A small network was shown many inputs. Here are its activations along a few directions, one row for each input.
Each table varies a few parts of the input and shows all the possible inputs, shuffled.
A made-up example of a description, with smaller parts first: line(4) and (point or line(9) or (values(2) and ring(5))).
Shared parts are said once, and a part with two or three values counts as separate values.
In the rows, zero is written as 128.

Other details of the inputs vary at random and push rows far along two fixed directions, the same in every table; ignore that.

A family of inputs:
R1: [191 117 226 151 141 111  99 120 145 124 131 149]
R2: [182 118 227 159 142 127  91 107 143 131 140 160]
R3: [169 115 233 162 152 131  96 117 136 132 133 162]
R4: [176 110 230 144 146 137 109 109 150 138 136 167]
R5: [182 116 232 145 149 127  94 139 134 131 118 142]
R6: [103 172 179  88 107 122 119  52  85 111 132 127]
R7: [154 107 104 203 149 143 132 177 202 134 143 170]
R8: [177  65 101 166 173 148 128 189 167 141 121 149]
R9: [174  68 102 158 163 130 131 185 181 142 122 170]
R10: [190  83  90 163 167 142 121 179 173 150 114 163]
R11: [ 92 202 191  97  90 126 136  76  87 121 162 113]
R12: [115 158 176  92  90 132 104  65  74 132 115  85]
R13: [ 96 202 188  90  88 127 120  90 107 103 130  81]
R14: [ 88 110  60 105 132 122 149 139 112 106 125 118]
R15: [195 145 232 157 113 158 115 142 139 168 138 123]
R16: [175 106 234 153 150 143 110 115 137 124 138 160]
R17: [ 84 158  51 121 115 137 142 144 139 121 128  90]
R18: [ 87 158  55 112 108 117 158 156 121 125 149 114]
R19: [109 151 180  78  94 141 122  68  82 139 111  92]
R20: [ 79 117  63 123 136  98 145 132 114 110 126 130]
R21: [ 97 127  53 111 128 102 151 120 121 111 125 140]
R22: [ 91 159  50 110 114 130 154 154 119 137 146 101]
R23: [ 94 121  50 111 123 106 129 131 117 113 127 120]
R24: [ 76 155  58 131 111 112 156 137 145 105 136 114]
R25: [185  76  92 173 165 134 109 182 172 148 122 151]
R26: [ 86 114  61 104 130 104 157 124 127 115 128 135]
R27: [110 160 180  65 113 132 119  77  89 126 118  91]
R28: [ 85 157  62 121 110 106 168 145 124 120 154 125]
R29: [168  63 109 175 170 123 142 181 172 123 131 171]
R30: [104 121  44 114 112 136 141 118 108 141 108 119]
R31: [100 129  49 102 125 114 141 128 117 116 118 131]
R32: [109 147 185  88  99 146 122  74  70 125 113  85]
R33: [ 86 110  54 127 122 131 134 132 102 139 109 109]
R34: [170  98  98 199 135 160 128 189 194 158 119 136]
R35: [103 164 183  83 119 125 106  85  75 121 115  86]
Each input here is: line(5) and (values(2) or ring(5)).
- Changing only the line(5) part turns R17 into R13. The same change can be made to R8. Which row results? => R14
- Change only the ring(5) part in R19. List by row number the other rows that result. => R12, R30, R32, R33
- Change only the values(2) part in R28. List by row number the other rows that result. => R24
- Change only the values(2) part in R7. List by row number the other rows that result. => R11

A family of inputs:
R36: [172 122 220 111 133 130  97  79  97 148 110 137]
R37: [168 105 108 161 121 152 132 164 154 168 117 141]
R38: [ 65 135  45 103 127  92 154 102 105 111 140 151]
R39: [ 68 139  44 115 107 141 150 131  98 143 136  84]
R40: [185 142 219 103 126 119  84 119 112 118 107  95]
R41: [156  72 110 159 160 128 109 138 141 145 107 158]
R42: [ 68 180 164  64 102 100 142  46  57  96 141 123]
R43: [ 70 205 159  78  90 142 116  60  85 107 129  74]
R44: [155 135 234 117 130 122 125  87 114 111 146 160]
R45: [ 67 213 160  88  84 125 126  61  92  98 140  82]
R46: [146 133 235 134 140 116 110  86 109 109 130 148]
R47: [156 176 232 135  97 130 124 110 135 136 146 139]
R48: [152 123 122 173 128 137 153 177 166 143 159 162]
R49: [ 85 141  35  92 121  91 132 138 110  93 119  89]
R50: [147 126 108 176 146 145 126 163 182 128 142 151]
R51: [159 182 226 124 117 142 116 104 141 128 152 139]
R52: [ 86 148  31  98 110 150 145 120 111 139 123 103]
R53: [159 109 102 163 143 164 114 160 166 148 118 135]
R54: [147  75 115 169 164 125 123 145 144 127 118 165]
R55: [ 80 110  40  86 120 121 135  97  94 137 116 122]
R56: [ 65 157 163  71 103 119 127  43  58  90 123  94]
R57: [152  97 111 149 169 122 121 202 155 127 121 134]
R58: [144 116 115 185 144 135 142 176 168 144 160 142]
R59: [155 117 107 181 132 136 122 161 173 146 121 138]
R60: [154 151 240 108 134 119 125 124 144 103 124 111]
R61: [166 156 220 135 106 146  96 101 124 149 111 105]
R62: [153  69 109 153 154 134 105 141 151 146 111 155]
R63: [105 135  27  73 115 103 138 135  94 118 113  89]
R64: [ 67 185 171  43 100 114 139  76  82  90 111  57]
R65: [145 104 114 183 132 150 135 177 161 144 135 136]
R66: [172 111 101 157 135 159 126 158 160 159 120 140]
R67: [164 140 231 100 141 134  93 138 103 130 111  99]
R68: [147 110 113 181 125 142 126 167 169 146 123 141]
R69: [159 109 105 167 136 158 115 159 165 148 116 133]
R70: [ 63 132  45  96 121  98 151 104 115 113 145 148]
R71: [ 81 102  40  87 119 127 144 102  92 129 118 121]
R72: [ 66 164  51 114 106 117 174 134 114 130 171 117]
R73: [149 118 232 122 130 132  97  85 116 118 122 133]
R74: [147 107 113 180 143 146 134 175 160 153 146 131]
R75: [ 65 164  41 130 101 112 150 120 129 116 136 109]
R76: [160 135 113 172 128 123 140 162 178 145 145 163]
R77: [ 79 136  40 109  96 146 161 134  95 146 130  97]
R78: [ 64 155  37 121 108 134 141 119 125 115 127  99]
R79: [153  63 113 152 152 141 114 143 147 138 113 154]
R80: [179 171 227 102 122  94 108 120 126 105 143 128]
R81: [ 83 109  43  93 126 121 148 100  78 129 113 125]
R82: [ 55 116  47 109 124 107 149 106 112  96 136 131]
R83: [ 74 200 173  37  96 101 157  79  89  90 136  86]
R84: [157 133 109 168 136 135 139 164 182 136 150 165]
R85: [ 65 158  51  80 129  94 161 156 105 104 147 119]
R86: [142 114 119 186 132 140 142 177 167 135 149 147]
R87: [156 145 230 136 104 160 108 115 110 147 124 103]
R88: [144 135 233 126 133 116  96  84 126 117 133 145]
R89: [170 109 104 156 154  95 118 185 171 105 132 141]
R90: [161  85 116 133 156 138 134 179 166 132 101 121]
R91: [144  87 113 173 164 109 122 143 157 125 129 176]
R92: [158 116 227 123 136 135  97  84  95 130 108 132]
R93: [ 75 187 160  82  67 138 120  67  70 128 113  69]
R94: [173 114 225 108 129 144 110  83  94 135 117 134]
R95: [180 135 228  86 130 141 122 121 122 136 105 101]
R96: [144 119 115 186 126 132 134 169 176 137 136 151]
R97: [ 57 147  46  94 137  97 149 160 107  95 136 103]
R98: [175  91 108 130 163 133 125 198 139 151 116 134]
R99: [ 81 140  37 105 106 141 161 132  93 155 140  92]
R100: [145  77 112 161 157 124 110 142 160 135 121 162]
R101: [151  87 119 151 151 119 138 147 162 126 146 186]
R102: [160 111 228 119 132 143 101  84 100 123 112 127]
R103: [148  79 112 168 163 118 114 140 151 134 116 165]
R104: [175 110  99 162 128 146 128 159 159 169 116 138]
R105: [145  78 119 169 160 124 135 146 155 111 135 172]
- What do these inputs look like to the network? => line(5) and (values(3) or ring(5) or line(6))
- Changing only the line(5) part turns R98 into R57. The same change can be made to R99. Which row results? => R74
- Start at R84 and move only the line(5) part, one step at a time. The first step leads to R45. Which rows follow, in order? => R78, R69, R66
- Start at R56 and move only the ring(5) part, one step at a time. The first step leads to R54. Which rows follow, in order? => R103, R100, R73
- Start at R72 and move only the line(6) part, one step at a time. The first step leads to R48. Which rows follow, in order? => R47, R76, R84, R51

A family of inputs:
R106: [189  85 154 145 153 139 116 155 142 152 121 152]
R107: [125 164 220  79 112 129 101  68  81 116 104  87]
R108: [ 85 151  60 125 111 132 152 154 116 133 136  89]
R109: [116 202 225 101  95 148 119  74 107 122 148 100]
R110: [ 95 134  56 166 124 135 155 164 145 129 152 129]
R111: [159 134  95 153 124 127 140 180 170 132 135 134]
R112: [ 73 121  51 114 119 126 134 111 109 121 106 116]
R113: [121 158 220  82  97 134 108  59  70 132 122 111]
R114: [ 66 141  56  85 113 115 125 100  86 113 116  84]
R115: [ 74 115  56 116 126 122 148 102 109 108 126 127]
R116: [130 145 213  79 112 131 114  73  79 124 118  95]
R117: [167 141 214 106 138 121 108 112 111 126 124 133]
R118: [197 123 140 173 131 145 126 178 179 157 129 135]
R119: [110 132  38 135 134 135 154 185 163 128 139 126]
R120: [ 55 145  70  89 119 100 141  97 100  98 120 112]
R121: [185  91 158 141 156 128 118 163 146 134 127 161]
R122: [ 72 187  76 108  82 124 152  96 110 116 146 101]
R123: [ 73 181  70 104  89 107 157 116 122 113 143 105]
R124: [151 164 208 132 123 136 123 131 154 132 146 130]
R125: [174  76 153 160 160 121 128 156 164 134 132 172]
R126: [106  99  30 132 147 111 129 163 140 112 122 129]
R127: [182  82 185 165 147 146 109 135 153 145 111 154]
R128: [146  93  91 152 145 134 127 145 139 153 120 158]
R129: [ 92 158  55 130  90 133 150 129 130 138 131 109]
R130: [176  83 142 177 150 139  96 152 162 146 116 154]
R131: [189  89 187 150 159 131 113 153 156 125 116 151]
R132: [ 93 136  58 154 125 116 158 174 151 125 149 128]
R133: [148  83 100 134 152 123 136 161 143 123 124 147]
R134: [141  74  86 161 153 132 139 147 150 130 134 167]
R135: [196 122 174 166 146 160 118 178 180 159 132 135]
R136: [112 194 227 116  85 144 118  89  91 134 136  85]
R137: [182  92 173 177 161 138 106 141 164 129 120 169]
R138: [156  94  90 139 154 130 129 155 137 149 119 144]
R139: [125 153 222  77 111 131 110  64  77 118 110  87]
R140: [ 63 170  68 103  94 145 148 114 114 133 134  94]
R141: [149 139 219 125 133 112  94 100 125 116 129 130]
R142: [169  85 165 159 159 121 124 146 163 127 124 163]
R143: [ 85 120  45 105 136 111 139 138 119 103 112 117]
R144: [ 53 152  70  95 109 112 126  76  85 100 132 104]
R145: [ 80 122  55 109 123 120 147 107  99 119 137 138]
R146: [106 128  44 152 130 124 155 195 150 125 142 120]
R147: [117 151 223  84  98 135 110  55  74 126 119 103]
R148: [177 100 159 154 161 116 122 149 155 141 132 173]
R149: [180  91 141 170 161 133 120 145 155 145 134 179]
R150: [121 158 216  82 113 110 118  73  86 117 135 124]
- Changing only one part turns R114 into R141. The same change can be made to R139. Which row results? => R142
- What do these inputs look like to the network? => ring(5) and (values(3) or line(6))
- Start at R137 and move only the ring(5) part, one step at a time. The first step leads to R120. Which rows follow, in order? => R143, R107, R112
- Which other rows agree with R127 in the ring(5) part? List them by row number. => R112, R113, R128, R129, R130, R136, R140, R147
- Change only the ring(5) part in R129. List by row number the other rows that result. => R111, R118, R122, R123
